Here are a small network's activations along a few directions, averaged over the inputs that share one value of a field.
Related values have similar rows: they may be neighbours, one step apart, or belong to one group.
Random noise pushes rows far along 2 fixed directions. That doesn't count. These rows show it; they differ only by the noise:
[ -33   11   68  -40   78   45   22   45 -162 -223  -29   66   36  -11
 -179   -3]
[ -67  329  498   18  -21 -221  354  -88 -204  375 -319  -81 -192 -310
  757  -51]
[  75  182  128  114  -14   65   23   -3  -25 -149   -1   66   14   13
    6  -10]
[ -67    9  112  -74   89    3   67   40 -205 -160  -77   45   10  -60
  -99   -8]


S, 11 values:
s3: [ -29   17  200  111  -29 -161   64 -195  193  331 -190 -238    3 -126
  260   40]
s5: [-107  -92  -91   17   -2 -200  105  103  -13  315  -21  -74   31 -106
  225 -161]
s9: [-278 -329   12 -104  154 -159  165   21 -107  372 -120 -191   91 -185
   48  -24]
s8: [-285 -298 -159 -440  159   28  166   85 -426  104 -231   16 -135 -250
   18   94]
s1: [-153   -5 -145 -212  -26 -131  -79  -70  -43  267    8   24 -136  -24
  205    3]
s11: [ -74 -290  138 -168  182 -183  -53 -103 -178  -62 -179 -125    2  -60
 -262   54]
s10: [   1   38   72  -37   71   44   57  104 -132 -193   32   -7   25   -6
 -182   -4]
s2: [  83   -3  169   -8  -47 -117  -50  -59  -43 -170   -8  -88    0  -10
  -55   22]
s4: [-273 -563 -307 -503  172  120 -102  142 -266 -115   38  145  -44   19
 -416   67]
s6: [ -91  -35    8 -130   29   40  298   33 -131    1 -123   63  -97  -46
  108   51]
s7: [ 271  305 -186  247 -228    9 -252   45  448  108  274   24   35  226
  208 -126]
The values of S form a ring.
- Fewest steps between s7 and s8? => 3
- A walk along S starts at s10 and steps to its neighbour s6. Put s9, s1, s11, s4 in the order it reaches them. => s4, s1, s9, s11

L, 11 values:
l6: [-202  177 -244 -335  -43  118   95  252 -479 -202  135  378  -59  -91
   62 -182]
l4: [  85   26 -313  143 -258  530  173  129  180 -130  372  304   17  322
   30    7]
l9: [ 287  119 -111  203 -442 -145 -200 -413  698  588 -160  -44 -276   41
  835    4]
l11: [ 184    1  304  510   11  -44  129  162  415  103   90 -151  327  125
  -87 -218]
l8: [ -67  108  -33  207  120 -637    8  -63  -81  371   82 -253  160  -95
  192 -203]
l5: [-119  217 -189   31 -114 -312 -422 -163  426  399  285  -92  104  -76
  142  -35]
l1: [-476 -548 -150 -603  266   78  205  105 -459  681 -458 -144 -272 -313
  434  -18]
l7: [ 447  359  266  258 -101  251 -148  -63   14 -649  -24  133  -52   86
 -226  142]
l10: [ 208  597  279 -152  -30   22  211  169 -187 -217   30   70 -237   43
  470   15]
l3: [-396 -661  307 -200  308 -197  370   84 -360  103 -525 -362  117 -500
 -267  135]
l2: [ 210  611  880  385 -116 -158  251 -570   40  317 -351 -135 -336  -89
  696  241]
The values of L form a ring.
- A walk along L starts at l5 and steps to its neighbour l8. Put l9, l11, l10, l2 in the order it reaches them. => l11, l2, l10, l9
- Which values are neighbours of l4? Give them in the order they are listed. => l6, l1

C, 16 values:
c11: [ 100 -434 -359 -179 -275  591 -366  -65  260  -37   22   66  -62  -23
 -570  -94]
c15: [-165 -542  -42  -58  126 -552  -49 -265   25 -167  -70 -220  -75   -2
  -17  -76]
c4: [ 375  651  187  306  -44  199 -225 -194   37  -47 -386  162 -340 -147
  470   12]
c3: [ -83  292  710  336   51  253  395  105 -152  326  -53  -70  -15 -343
  375  170]
c2: [-541 -377 -276 -704  357 -518  -35  445 -835  520 -418 -313  157 -315
  182 -470]
c8: [  98 -833 -754  -47  -75  469  -85  313  220 -438  372   75  382  420
 -452   82]
c1: [ 145 -178 -171 -698   -7  210 -204  392 -185 -826  454  624 -126  342
 -841  266]
c9: [-478 -232 -639 -304   28  262 -271 -238  268 -116    3   75  134  570
 -663   53]
c5: [ 116 -108  521   15  213  198   59 -136 -252   33 -236 -516  -75  -43
  -65  525]
c13: [ 149  262  340  460  -77 -216  226  136  320   44  -70   23  451 -181
   42   78]
c16: [-104  200 -352   -3  144 -140  214  168  108  617  144  -73 -358 -282
  506  233]
c6: [ 328  836  306  -35 -196   94  472 -175   78 -110  362  214 -163   51
  765 -266]
c14: [ 257  626 -154  870 -408  260  -53  -24  -53 -548   61  371   12  268
 -143 -112]
c7: [-505 -402  -35 -474  212 -503 -251 -382 -443  632  104   85   79 -347
  184 -106]
c12: [ 222 -171  -17  218  236 -231  -11  241  274 -197  185   95  172  488
 -380 -463]
c10: [ -64 -261  128  -43   -8  -98 -208  -81  139 -516 -185 -426  131 -151
 -811  237]
A value of C combines one of 2 hidden first parts with one of 8 second parts; all combinations occur once.
- c1 and c4 share the first part; c1 and c6 share the second. Which value has the first part of c6 and the second part of c4? => c14
- c11 and c5 share the first part; c11 and c8 share the second. Which value has the first part of c8 and the second part of c5? => c3
- c10 and c15 share the first part; c10 and c13 share the second. Which value has the first part of c13 and the second part of c15? => c12
